A small network was shown many inputs. Here are its activations along a few directions, one row for each input.
In each table, some parts of the input vary, and every possible input appears once, in random order.
Descriptions start from the smaller parts, as in this example, which fits no table here: one of 6 places along a line, together with either a single point or one of 11 places along a line or (one of 3 separate values, together with one of 8 places around a ring).
Shared parts are said once, and a part with two or three values counts as separate values.
In the rows, 128 means zero.

Other details of the inputs vary at random and push rows far along two fixed directions, the same in every table; ignore that.

A family of inputs:
x1: [138 112 154 158 168 168 135 129 146 152  91  89]
x2: [138 120 117 133 150 167 123 156 185 144 126 132]
x3: [110 118 167 144 136 136  96 125 143 131 119 125]
x4: [ 87 129 168 111 120  98  75 115 142 169 118 148]
x5: [153 132 159 158 140 184 124 157 160 110 101  97]
x6: [164 123  80 116 113  89 150 132  80 121 162 152]
x7: [134 118  75  75 121  62 171 109  62 129 181 183]
x8: [132 144 133 176 134 167 128 142 160 124  85  77]
x9: [108 127 174 118 118 113  90 129 153 157 117 160]
x10: [168 119 132 187 156 164 132 139 130 104 109  84]
x11: [137 110 192 150 159 182 130 119 185 144  86 109]
x12: [123 133 166 126 142 129 122 120 149 164 103 148]
x13: [128 131  58 122 102 101 163 107  79  75 174 133]
x14: [140 106 188 149 139 174 108 133 190 139  91 102]
x15: [144 109 175 149 142 169 111 158 180 166  82  96]
x16: [ 59 138 147  99 101 109  91 127 153 173 112 139]
x17: [154 143  67  93 104  86 149 135  69 112 171 156]
x18: [ 86 137 169 107 122 129  85 116 152 134 127 131]
x19: [186 138  62 162 141 141 166 138  69  59 154  96]
x20: [ 59 124 175  85 108  79  69  96 138 159 149 175]
x21: [ 68 151 168  67  94  83  71 122 139 164 135 193]
x22: [ 95 155  73  81  73  50 136 116  75 115 182 203]
x23: [163 120  73 137 129 100 148 124  71 109 159 123]
x24: [145 130  73  81 108  89 152 138  80 113 167 146]
x25: [163 146  76 112 112 104 150 138  80 100 159 143]
x26: [149 123 139 156 150 182 122 155 150 129  91  63]
x27: [ 60 151 161  72 102  81  64 112 132 169 131 170]
x28: [207 113  74 193 175 167 205 117  79  53 150  80]
x29: [ 92 125 192 114 136 127 106 114 156 160 115 170]
x30: [146 119 173 156 158 170 143 122 164 130 104 115]
x31: [152 104 127 154 142 149 133 117 128  99 130  95]
x32: [218 122  70 173 140 139 181 148  85  81 143 102]
x33: [140 132 129 153 123 169 141 161 167 139  89  91]
x34: [165 126  81 155 155 117 174 109  64  86 157 132]
x35: [106 121 179 113 117 120  96 120 162 149 127 152]
x36: [ 31 147 160  79  86  80  78  98 148 155 144 177]
x37: [186 116  77 151 127 119 170 138  76  74 170 135]
x38: [174 135  74 126 118 123 167 133  83  68 173 130]
x39: [112 140 156 165 133 170 112 142 180 152  73  78]
x40: [201 104  60 170 149 143 177 145  74  87 146  78]
x41: [118 118 159 111 140 129 128 127 144 173 110 145]
x42: [110 131 160 103 133 109 118 115 138 179 116 164]
x43: [154 133 140 163 150 178 120 148 150 128  89  65]
x44: [135 142 138 153 119 160 132 152 169 145  86  98]
x45: [ 78 124 189 122 145 126  96 103 146 156 116 155]
x46: [ 77 123 133 100 139 128  82 130 178 169 137 157]
x47: [121 109 191 157 168 181 120 106 177 140  86  93]
x48: [224 123  71 190 167 161 210 136  79  67 139 102]
x49: [126 142 140 179 135 171 125 141 160 115  89  84]
x50: [139 131 143 120 126 153 119 158 149 148 105 109]
x51: [184 122  64 150 137 150 170 125  80  52 159  85]
x52: [154 122 149 173 173 171 141 126 143 143  88  84]
x53: [138 130 155 165 148 182 114 145 150 104 102  83]
x54: [176 104  61 138 139 110 168 131  71  93 159 101]
x55: [ 70 136 161  91  89 113 100 116 170 151 122 161]
x56: [102 137  49  59  73  40 156 122  67 122 189 189]
x57: [130 128  69  87 116  87 142 126  71 107 168 133]
x58: [ 53 158 151  73  77  70  85 119 147 178 128 192]
x59: [ 90 145  67  97  86  61 138 108  61  92 191 180]
x60: [161 126 156 186 177 180 142 126 149 132  82  78]
x61: [106 128 126 132 123 140 128 137 153 139 101  93]
x62: [111 111 155  93 118 105 106 134 149 169 121 146]
x63: [ 75 144 171 116  98 128  97 134 171 148 110 156]
x64: [ 63 152  73  39  53  15 128  94  67 119 217 237]
x65: [ 90 114 163 102 149 115 113 107 141 172 112 134]
x66: [144 126 139 122 123 154 128 133 147 110 124 115]
Description of these inputs: one of 2 separate values, together with either a single point or (one of 4 places along a line, together with one of 8 places along a line).
Q: The inputs of x1 and x41 match in every part but the choice among 2 separate values. If x16 is changed in the same way as x1 into x41, which row does it become?
A: x33
Q: The inputs of x35 and x20 match in every part but the choice among 2 separate values. If x30 is changed in the same way as x35 into x20, which row does it become?
A: x28
Q: Change only the choice among 2 separate values in x39. List by row number the other rows that result.
A: x44
Q: Change only the place on the line of 8 in x24. List by row number the other rows that result.
A: x5, x17, x21, x25, x38, x50, x66
Q: Change only the place on the line of 4 in x37. List by row number the other rows that result.
A: x5, x29, x63
Q: Change only the place on the line of 4 in x7. List by row number the other rows that result.
A: x24, x56, x62
